A small network was shown many inputs. Here are its activations along a few directions, one row for each input.
In each table, some parts of the input vary, and every possible input appears once, in random order.
Descriptions start from the smaller parts, as in this example, which fits no table here: one of 4 places along a line, together with either a single point or one of 11 places along a line or (one of 3 separate values, together with one of 5 places around a ring).
Shared parts are said once, and a part with two or three values counts as separate values.
In the rows, zero is written as 128.

Other details of the inputs shift rows strongly along three fixed directions, in all tables alike. That doesn't count.

Rows:
R1: [157 129 148 133  92 111 152 129 118 170 120]
R2: [128 126 123 145  93 137  72 148 122 129 148]
R3: [ 91 126  98 140 135 138 109 128 171 103 166]
R4: [120 127  92 122 103 123 152 141 139 135 133]
R5: [144 143 119  92 103  98 204 124 150 152 103]
R6: [115 143 100 122 100 119 150 136 127 119 123]
R7: [ 89 128 102 134 134 140 110 127 168  93 169]
R8: [158 117 117 136  75 115 111 147  98 151 114]
R9: [169 132 137 107  83 105 158 133 112 169  94]
R10: [117 160 129 104 123 108 176 123 167 135 124]
R11: [128 136 126 146  94 139  71 150 122 125 141]
R12: [119 121 155 118 176 125 132  91 134 118 130]
R13: [125 123 139 111 178 130 138  98 120 117 113]
R14: [123 143 101 139 114 124 155 145 119 118 128]
R15: [121 130  94 126  98 123 149 133 142 136 126]
R16: [134 159 120  95 103 103 204 124 143 153  94]
R17: [137 119 136 110 179 132 136 103 144 128 111]
R18: [ 85 131 100 156 149 140 122 130 139  89 170]
R19: [119 153 128 128 132 108 186 125 138 132 127]
R20: [110 157 127 103 125 110 184 124 159 138 128]
R21: [126 135 141 104 182 137 139 112 130 120 111]
R22: [161 108 151 143 172 135 108 119  94 133 112]
R23: [122 129 103 131  99 129 159 131 126 124 134]
R24: [156 128 115 130  68 125 102 157 102 150 116]
R25: [116 128 154 116 178 125 132  94 134 120 128]
R26: [133 138 142 104 179 134 135 111 139 118 107]
R27: [136 121 128 143  87 133  80 144 121 133 144]
R28: [156 130 144 118  94 104 144 138 127 175 120]
R29: [128 132 126 145  96 128  81 146 111 122 140]
R30: [122 139 128 128 131 106 189 119 138 133 133]
R31: [155 115 158 129 163 146 104 113  93 132 112]
R32: [120 123 155 110 181 131 136 100 145 125 135]
R33: [167 121 123 146  84 119 121 157  86 144 120]
R34: [ 17 107 103 154 144 160 109 145 192  53 148]
R35: [155 124 160 130 163 148 103 116  94 128 107]
R36: [130 133 129 156  96 142  87 147 110 124 147]
R37: [134 127 122 141  95 134  69 155 129 126 151]
R38: [138 119 131 153  91 137  95 142 109 131 150]
R39: [158 108 156 116 165 140  98 119 103 133 113]
R40: [161 117 154 114 166 139  91 121 112 132 107]
R41: [155 114 154 114 168 141  96 123 102 136 111]
R42: [ 86 122 102 143 134 131 117 118 151 102 161]
R43: [158 106 155 136 164 145 105 110  99 137 112]
R44: [123 136  98 138 111 121 158 143 118 122 133]
R45: [120 128 101 123  98 116 153 129 126 122 128]
R46: [ 73 131  95 135 142 145 112 131 161  92 176]
R47: [122 137 125 134 132 105 186 119 141 141 133]
R48: [119 123 152 121 179 132 130  92 151 132 127]
R49: [131  93 178 126 157 145 100 143 115 118  70]
R50: [130 125 125 155  94 141  87 146 109 128 153]
Description of these inputs: one of 2 separate values, together with either a single point or (one of 4 places along a line, together with one of 6 places along a line).
The inputs of R24 and R2 match in every part but the choice among 2 separate values. If R14 is changed in the same way as R24 into R2, which row does it become?
Answer: R19
The inputs of R40 and R37 match in every part but the choice among 2 separate values. If R6 is changed in the same way as R40 into R37, which row does it become?
Answer: R29
Change only the place on the line of 6 in R17. List by row number the other rows that result.
Answer: R4, R8, R15, R22, R43

Rows:
R51: [159 117 163 121 168 134 112 119 100 127  97]
R52: [159 124 124 133 104 134  92 153  97 142 122]
R53: [130 136 101 130  96 118 154 138 132 138 144]
R54: [109 135 146 105 162 119 195 100 175 138 109]
R55: [ 77 122  81 161 137 155 102 124 142  77 178]
R56: [149 112 180 107 183 133 106  97 135 139 103]
R57: [120 150 111 114  74  97 162 145 142 143 132]
R58: [135 143 135 110 157 120 173 107 136 136 124]
R59: [114 150 119 126  76 103 172 153 150 146 128]
R60: [152 114 128 147 100 128  96 148  93 137 114]
R61: [163 126 168 128 166 136 110 108 102 138 120]
R62: [150 123 183 105 184 136  99 101 132 135 101]
R63: [ 82 120  73 150 145 156  97 133 145  84 176]
R64: [159 111 127 136 101 131  96 153  98 135 120]
R65: [100 132 104 119  82 121 177 135 145 133 133]
R66: [110 136 106 120  89 102 158 136 148 134 140]
R67: [ 44 116 116 143 217 159 120  99 183  64 170]
R68: [153 131 136 128  93 126  79 142 113 143 124]
R69: [122 150 116 122  70 112 168 151 156 149 118]
R70: [124 145 102 133  85 113 160 139 125 136 123]
R71: [ 72 120  76 161 140 154 102 126 142  77 167]
R72: [161 121 134 147  98 131  96 140  98 143 138]
R73: [122 139 133 113 159 117 180 107 132 127 102]
R74: [132 142 129 106 159 120 171 110 136 139 117]
R75: [157 128 134 147  97 131  95 142  94 138 129]
R76: [149 128 148 142  97 122  89 153 106 140 131]
R77: [151 116 176 107 186 129 107  88 127 141 106]
R78: [159 121 128 134 101 132  94 156  96 132 118]
R79: [110 136 113 130  90 106 165 140 148 134 142]
R80: [106 144 151  88 168 122 208  90 151 133 105]
R81: [160 114 154 118 165 133 112 116 105 144 108]
R82: [106  98 101 164 146 166  47 145 112  74 156]
The inputs of R60 and R73 match in every part but one. If R72 is changed in the same way as R60 into R73, which row does it become?
Answer: R61
What do these inputs look like to the network?
Answer: one of 2 separate values, together with either a single point or one of 6 places around a ring or one of 9 places around a ring
Change only the choice among 2 separate values in R63. List by row number the other rows that result.
Answer: R74

Rows:
R83: [105 121 154 112 186 131 141 100 161 127 113]
R84: [124 118 124 153 125 140  44 145 122 107 164]
R85: [110 143 117 120  92 122 142 141 148 131 144]
R86: [114 140  99 127  99 118 150 143 128 116 127]
R87: [109 135 116 120  89 123 141 135 150 133 144]
R88: [131 140 139 105 198 133 166  91 138 125 113]
R89: [231 104 175 132  61 102 107 168  58 202  78]
R90: [121  97 170 144 205 173  36 104 128  91 133]
R91: [127 125 148 114 197 126 175 106 138 122 113]
R92: [116 133 103 143  96 120 155 130 129 126 140]
R93: [124 108 124 154 127 143  36 138 122 108 165]
R94: [112 142 117 128  91 124 143 144 154 124 131]
R95: [105 139 114 128  97 119 140 150 155 133 128]
R96: [221 115 204 101 126  99 130 117  66 192  53]
R97: [128 140 146 113 193 128 171  92 137 129 124]
R98: [117 144 105 143  99 119 154 137 128 123 140]
R99: [132 128 142 103 204 134 163  79 139 128 111]
R100: [119 131  91 119  98 124 147 137 134 124 130]
R101: [120  96 128 169 134 167  22 142  89  96 154]
R102: [109 141 108 133  97 122 153 142 127 123 135]
R103: [122 134  97 135 100 124 153 131 133 134 147]
R104: [120 141  94 119 101 124 148 144 132 121 130]
The inputs of R97 and R103 match in every part but one. If R102 is changed in the same way as R97 into R103, which row does it become?
Answer: R101
What do these inputs look like to the network?
Answer: one of 2 separate values, together with either a single point or one of 4 places along a line or one of 6 places around a ring

Rows:
R105: [188 177 141 161  81 113 119 205  66 152 129]
R106: [130  93 113 158 114 156  46 160  80 103 150]
R107: [145  99 170 155 215 146  34 104 105 124 146]
R108: [ 88 129 155 117 155 124 164 116 162 119 126]
R109: [105 122 131 124 166 136 173 120 173 112 122]
R110: [132 105 110 172 118 156  43 162 105 121 131]
R111: [154 118 114 143  67 110 111 166  88 144 109]
R112: [118 158 144 102 147 100 190  80 156 133 124]
R113: [ 91 144  80 164  74 132 161 132 140 114 167]
R114: [109 123 121 118 160 139 175 105 134 123 140]
R115: [183 137 155 108 149 123 132 103 110 180 106]
R116: [ 75 140  96 151  70 136 153 156 160 107 142]
R117: [122 110 122 182 108 161  45 152  99 100 131]
R118: [135  99 174 143 201 167  52 127 119 126 115]
R119: [ 92 130  63 142  88 134 159 153 140 126 167]
R120: [ 97 141  57 123  85 136 149 148 145 122 165]
R121: [163 116 190 116 149 132 125 125 117 162  83]
R122: [171 129 195  84 140 114 128 118 126 170  88]
R123: [ 57 112  86 159 131 159  70 163 167  82 185]
R124: [165 112 203 110 146 119 117 128 116 165  94]
R125: [ 99 125 125 124 149 127 175 113 125 104 126]
R126: [ 89 146  73 124  82 112 133 150 169 125 167]
R127: [168 123 100 130  65 108 114 165 104 136 109]
R128: [152 127 113 120  57 118 115 160  87 144 118]
R129: [ 75  99  58 166 134 162  90 153 137  53 185]
R130: [155 115 164 129 147 115 123 123  86 140  87]
R131: [119 153 126 105 150 123 192  83 148 139 128]
R132: [111 149 137  84 150 122 195 104 174 138 101]
R133: [ 87 131  58 144  91 114 152 160 141 110 142]
R134: [ 93 145  61 131  77 131 142 145 158 108 135]
R135: [122 156 130 109 146 123 196  81 148 135 125]
R136: [164 131 163 106 140 110 136 112  95 140  77]
R137: [146 137 148 122  47 117 105 163 121 150 119]
R138: [180 113 150 100 143 119 137 123 100 143  97]
R139: [167 116 135 147  64 100 112 168 115 157 133]
R140: [132 144 126 102 159 100 187  90 168 130 133]
R141: [185 138 179  97 143  99 130  95 112 174 102]
R142: [146  86 186 143 201 158  49 129 122 107 131]
R143: [163 133 166 109 145 123 134 107 112 154  72]
R144: [155 120 210 122 138 120 123 124 112 155  93]
R145: [124 138 132  96 154 102 182 104 173 129 130]
R146: [195 194 130 134  73 113 116 197  75 154 126]
R147: [115 154 138 100 151 100 183  83 156 137 128]
R148: [110 123 112 134 169 132 174 112 162 106 115]
R149: [116 125 127 135 176 113 163  99 159 112 150]
R150: [130  95 191 155 199 151  30 108 100 110 139]
R151: [158 131  99 125  68 107 106 167  99 150 107]
R152: [106 152 147  94 144 124 194 101 168 130  99]
R153: [111 148 109  99 163 120 187 103 167 134  99]
R154: [ 64 106  57 160 136 160  84 155 132  70 183]
R155: [152 138 137 124  49 101 103 154 112 161 128]
R156: [116 148 140  85 147 100 185  96 166 141 124]
R157: [ 97 122 120 121 153 127 171 114 126 108 128]
R158: [ 72 111 137 163 225 159  68  84 141  67 177]
R159: [110 133 113 132 173 132 170  98 150 136 145]
R160: [167 125 134 119  56 114 107 173 130 155 122]
R161: [148  96 183 154 211 150  31  96  97 116 144]
R162: [132 100 166 160 195 166  51 112  98 107 109]
R163: [157 120 126 147  57 128 118 160  80 157 131]
R164: [103 149 142  92 147 124 190 104 169 133 101]
R165: [109 145 138  82 154 112 182 114 179 146 117]
R166: [113 137 106  88 152 116 186 113 142 130 118]
R167: [119 146 129  98 141 127 196  96 136 128 122]
R168: [171 128 105 136  61 120 113 163 118 146 103]
R169: [ 99 137  74 129  77 135 144 159 176 108 146]
R170: [ 87 150  71 140  72 132 145 142 154 101 133]
R171: [108 143 116  97 149 107 186 104 140 118 102]
R172: [154  96 168 158 202 171  44  97  89 121 143]
R173: [ 79 110 124 166 218 179  81  84 134  73 175]
R174: [160 125 109 114  59 118 113 161  90 148 118]
R175: [ 91 143  68 126  75 137 152 141 138 111 163]
R176: [171 142 118 128  59  96 101 153 112 176 132]
R177: [ 75 104  56 173 133 152  86 154 140  52 172]
R178: [170 130 114 118  54 127 114 156  91 162 128]
R179: [ 82 150  91 132  68 115 139 140 160 107 163]
R180: [160 130 198  92 137 116 126 118 123 164  89]
R181: [107 148 127  88 158 123 187 111 178 142 106]
R182: [ 64 113  66 175 130 169  76 146 148  66 166]
R183: [171 127 154  96 146 109 133 114  99 149  79]
R184: [118 117 112 128 163 138 174 112 142 113 145]
R185: [ 70 106 127 148 225 154  75 105 159  83 174]
R186: [158  92 155 166 203 169  52 105 102 108 149]
R187: [156 123 130 151  55 129 122 158  80 151 130]
R188: [192 128 156 114 146 124 138 103 114 163 109]
R189: [188 136 165 103 141 123 137  96 104 176 103]
R190: [101 139 147 136 165 114 165  86 146 115 140]
R191: [180 123 109 126  58 126 119 161 100 154 131]
R192: [147 129 151 151  53 103 109 157 102 155 128]
R193: [153 119 192 125 144 133 124 125 113 157  85]
R194: [ 97 131 123 129 156 118 174 109 132 100 112]
R195: [129 101 139 165 112 141  29 153 105 119 160]
R196: [ 87 140  70 125  74 128 153 146 132  95 150]
The inputs of R147 and R158 match in every part but one. If R180 is changed in the same way as R147 into R158, which row does it become?
Answer: R108
The inputs of R174 and R106 match in every part but one. If R127 is changed in the same way as R174 into R106, which row does it become?
Answer: R177
The inputs of R111 and R183 match in every part but one. If R139 is changed in the same way as R111 into R183, which row does it become?
Answer: R145
What do these inputs look like to the network?
Answer: one of 2 separate values, together with either a single point or (one of 5 places along a line, together with one of 9 places around a ring)
Change only the place on the line of 5 in R167. List by row number the other rows that result.
Answer: R120, R175, R178, R191
Start at R112 and move only the place on the line of 5, one step at a time. The first step leads to R147. Which rows follow, in order?
Answer: R141, R176, R140
Change only the choice among 2 separate values in R153. List by row number the other rows that result.
Answer: R110
Change only the place on the ring of 9 in R190. List by row number the other rows that result.
Answer: R113, R116, R117, R125, R144, R187, R192, R194
